[127 130 151 150  95  96 149 128  95  92  90 150 152 158 111 153  93 157
 170 120 124  93]  <16>
[162 161 126 122 107  98 112 162 100  97 151 125  91 106 163 155  92 118
  95 159  85 108]  <70>
[104 106 151 153  91 165 155 104 165 164 122 152  95 152 106 155  91 154
 111 103 163  91]  <29>
[168 171 176 173 104  90 164 169  92  89 133 175  93 155 152 164 105 169
 108 160  85 104]  <107>
[155 152 120 116  86 164 107 154 166 161 178 119  84 100 167 106  86 112
  88 161 155  88]  <104>
rest: [160  85]  [104]
rest: [155 152 164 105]  [169 108 160  85 104]
rest: [155  91]  [154 111 103 163  91]

[126 152 135 134 115 126 149 143 120 131] -> <58>
[102 142 149 140 120 113 132 119 106 127] -> <37>
[131 176 136 119 122 135 109 180 168 129] -> <86>
[128 163 130 126 131 127 101 163 160 121] -> <116>
[129 163 130 126 130 120 101 163 160 120] -> <76>
[109 157 147 133 115 122 120 142 131 129] -> <18>
rest: [120 113]  [132 119 106 127]
rest: [115 126]  [149 143 120 131]
rest: [120 101 163 160]  [120]
rest: [113 132 119]  [106 127]
rest: [129 163]  [130 126 130 120 101 163 160 120]
rest: [163 130 126 131]  [127 101 163 160 121]
rest: [133 115]  [122 120 142 131 129]

[141 125 136 121 105 126 123 127 121 129 129 120 124 124 123 127 105 128] = <153>
[141 125 136 121 105 126 123 127 121 129 137 116 125 120 122 121 108 127] = <51>
[128 128 124 124 133 130 128 130 128 131 128 133 128 130 129 131 128 128] = <91>
[128 133 127 141 149 129 127 128 132 128 135 129 132 127 129 124 144 131] = <17>
[155 129 129 124 134 130 116 131 128 131 128 129 127 123 123 125 110 126] = <144>
[155 129 129 124 134 130 116 131 128 131 128 128 129 132 132 131 144 130] = <115>
[146 126 132 120 116 125 125 126 121 128 131 120 126 124 124 125 115 127] = <52>
[146 126 132 120 115 128 120 129 123 130 126 124 125 124 123 127 104 128] = <129>
[167 128 132 120 114 128 120 129 125 132 125 127 124 122 120 125  90 126] = <23>
[126 129 125 128 133 129 128 129 130 128 127 130 129 129 129 129 131 128] = <26>
rest: [131 120]  [126 124 124 125 115 127]
rest: [120 115 128 120 129]  [123 130 126 124 125 124 123 127 104 128]
rest: [125 128 133 129 128]  [129 130 128 127 130 129 129 129 129 131 128]
rest: [124 124 133]  [130 128 130 128 131 128 133 128 130 129 131 128 128]
rest: [127 123 123 125]  [110 126]
rest: [146 126 132 120 115]  [128 120 129 123 130 126 124 125 124 123 127 104 128]

[111 110 132 126 142 134 136 142 150 149] -> <170>
[146 115 108 101 138 144 146  88 128 169] -> <193>
[113 108 126 123 143 134 138 128 149 156] -> <134>
[112 103 165 151 122 139 128 158 138 101] -> <171>
[112 104 124 120 143 133 137 134 149 152] -> <149>
[163 104 121 101 143 136 148  95 113 149] -> <68>
[111 108 127 123 142 134 136 137 151 149] -> <174>
[131 117 109 107 137 144 142  98 138 170] -> <163>
[130 154 166 147 124 141 130 155 141 104] -> <59>
[128 166 116 166 119 109 146  88 127 169] -> <75>
[163 104 121 102 142 136 148  95 113 149] -> <209>
rest: [104 121 102 142 136]  [148  95 113 149]
rest: [121 102 142 136 148]  [ 95 113 149]
rest: [112 104]  [124 120 143 133 137 134 149 152]
rest: [108 127 123]  [142 134 136 137 151 149]
rest: [166 116 166 119 109]  [146  88 127 169]

[123 123 127 128 168 102 131 123 121 122 118 158  98 129 118 130 168 127
 126  84 156 145  82  86 126 169 168] = <3>
[ 82  80 114 118 146 143 125  81 142 144  91 115 173 133  86 126 145 122
 170  84 156 145  82  85 159 118 144] = <46>
[130 132 158 158 126 121 157 131  84  80  89 158  98 150 123 155 126 155
 103 126 115 126 129 125 158 128 127] = <78>
[124 124 127 161 118  83 163 125  84  81  89 160 154 167 111 164 118 164
 168 117  97 117 122 114 160 118 118] = <55>
rest: [ 84  80  89 158  98]  [150 123 155 126 155 103 126 115 126 129 125 158 128 127]
rest: [160 118]  [118]
rest: [123 127]  [128 168 102 131 123 121 122 118 158  98 129 118 130 168 127 126  84 156
 145  82  86 126 169 168]
rest: [ 84 156 145  82  85]  [159 118 144]
rest: [ 91 115 173 133  86]  [126 145 122 170  84 156 145  82  85 159 118 144]
rest: [155 126 155]  [103 126 115 126 129 125 158 128 127]
rest: [84 81 89]  [160 154 167 111 164 118 164 168 117  97 117 122 114 160 118 118]

[118 160 135 172 160] : <90>
[111 171 172 118 171] : <50>
[118 160 172 117 160] : <2>
rest: [160 135 172]  [160]
rest: [160 172 117]  [160]
rest: [118 160 135 172]  [160]
rest: [172 118]  [171]

[142 110 136 125 146  91 145 148 146] = <177>
[143 133 141 125 129  91 144  93 124] = <28>
[111 111 109 113 115  91 128 141 116] = <6>
[138 103 128 122 135  91 131  98 139] = <168>
[128 102 128 122 122  91 125 105 121] = <48>
[142 111 136 125 150  91 146 120 143] = <42>
[131 118 137 126 105  91 112 111 112] = <127>
[124 140 136 126 150  91 134 154 135] = <188>
[131 128 125 144 156  91 132 150 134] = <187>
rest: [142 111 136 125]  [150  91 146 120 143]
rest: [128 122 122  91]  [125 105 121]
rest: [136 125 150  91]  [146 120 143]
rest: [136 126]  [150  91 134 154 135]
rest: [103 128 122]  [135  91 131  98 139]
rest: [ 91 146]  [120 143]

[117 157 130 105 112] = <143>
[116 157 129 105 112] = <31>
[163 124 121 110 106] = <110>
[116 157 155 115 108] = <124>
[116 157 155 135 154] = <84>
rest: [116 157 129 105]  [112]
rest: [163 124 121 110]  [106]

[135 117 113 127 137 113 125 152 165 131 145 109  96 120 111 147 105 113
 159 108 141 118 113 106 120 131 135 138 142 135]  <57>
[149 138 131 159 155 104 140 140 143 128 146 122 142 145 144 125 143 130
 140  98 117 128 153 123 106 118 130 125 160 163]  <27>
[148 138 132 159 155 105 140 138 140 128 145 124 145 146 145 123 146 131
 138  99 115 129 154 125 106 118 130 124 160 163]  <141>
[116 137 142 110 141 145 136 102  93 138 124 162 149 145 129 117 156 139
 126 161 119 125 143 164 139 148 124 127 141 123]  <10>
[136 141 137 133  92 157 137 158 136 137 116 129 127 109 139 145 106 125
 118 140 162 153 107 136 158 131 136 145  95 109]  <61>
[146 140 134 159 156 107 140 133 134 128 144 128 150 149 147 120 151 134
 134 104 112 130 158 129 107 119 129 123 159 163]  <125>
[134 117 113 126 136 114 125 152 164 131 144 109  95 119 110 147 103 113
 159 110 142 118 112 106 122 131 135 138 140 133]  <150>
[136 140 137 134  93 156 137 159 137 137 116 128 126 109 139 145 105 124
 119 139 162 152 107 135 158 131 136 145  95 109]  <13>
[136 142 138 133  92 158 138 160 137 137 116 130 128 145 144 124 106 124
 118 141 162 153 107 138 159 132 135 145  95 108]  <180>
rest: [159 137 137 116]  [128 126 109 139 145 105 124 119 139 162 152 107 135 158 131 136 145  95
 109]
rest: [145 144 125]  [143 130 140  98 117 128 153 123 106 118 130 125 160 163]
rest: [114 125 152 164]  [131 144 109  95 119 110 147 103 113 159 110 142 118 112 106 122 131 135
 138 140 133]

[129 125 135 126 121 133 123 116 114]  <114>
[116 151 118 153 133 113 110 116 124]  <105>
[135 158 123 115 125 113 109 144 154]  <179>
[136 156 123 114 126 112 108 145 154]  <139>
[136 155 123 114 128 112 109 145 157]  <60>
[117 156 116 151 134 140 164 122 131]  <135>
[145  99 159 114 126 111 117 145 111]  <155>
[137 155 125 114 126 112 106 146 155]  <41>
rest: [114 126 112 108]  [145 154]
rest: [135 158 123]  [115 125 113 109 144 154]
rest: [156 116 151]  [134 140 164 122 131]
rest: [113 109]  [144 154]

[170 160  77 167] : <112>
[157 161  77 166] : <53>
[157 161  77 167] : <73>
which: [157 161  77 167]  <73>
which: [170 160  77 167]  <112>

[127 147 147  95 109 147 126 109 106 115 146 156 153 122 149  94 151 173
 124 104 119 125 123 146  94 119 118 122] = <39>
[166 127 125 119 108 121 166 109 108 157 126 112 118 163 121 119 123 112
 165 103 119 166 164 131 120 119 118 121] = <109>
[166 127 125 119 108 121 166 109 108 157 147 156 118 163 121 119 123 114
 165 103 119 166 164 131 120 119 118 121] = <15>
rest: [147 156 118 163 121]  [119 123 114 165 103 119 166 164 131 120 119 118 121]
rest: [146 156]  [153 122 149  94 151 173 124 104 119 125 123 146  94 119 118 122]
rest: [124 104 119 125]  [123 146  94 119 118 122]
rest: [ 95 109 147]  [126 109 106 115 146 156 153 122 149  94 151 173 124 104 119 125 123 146
  94 119 118 122]

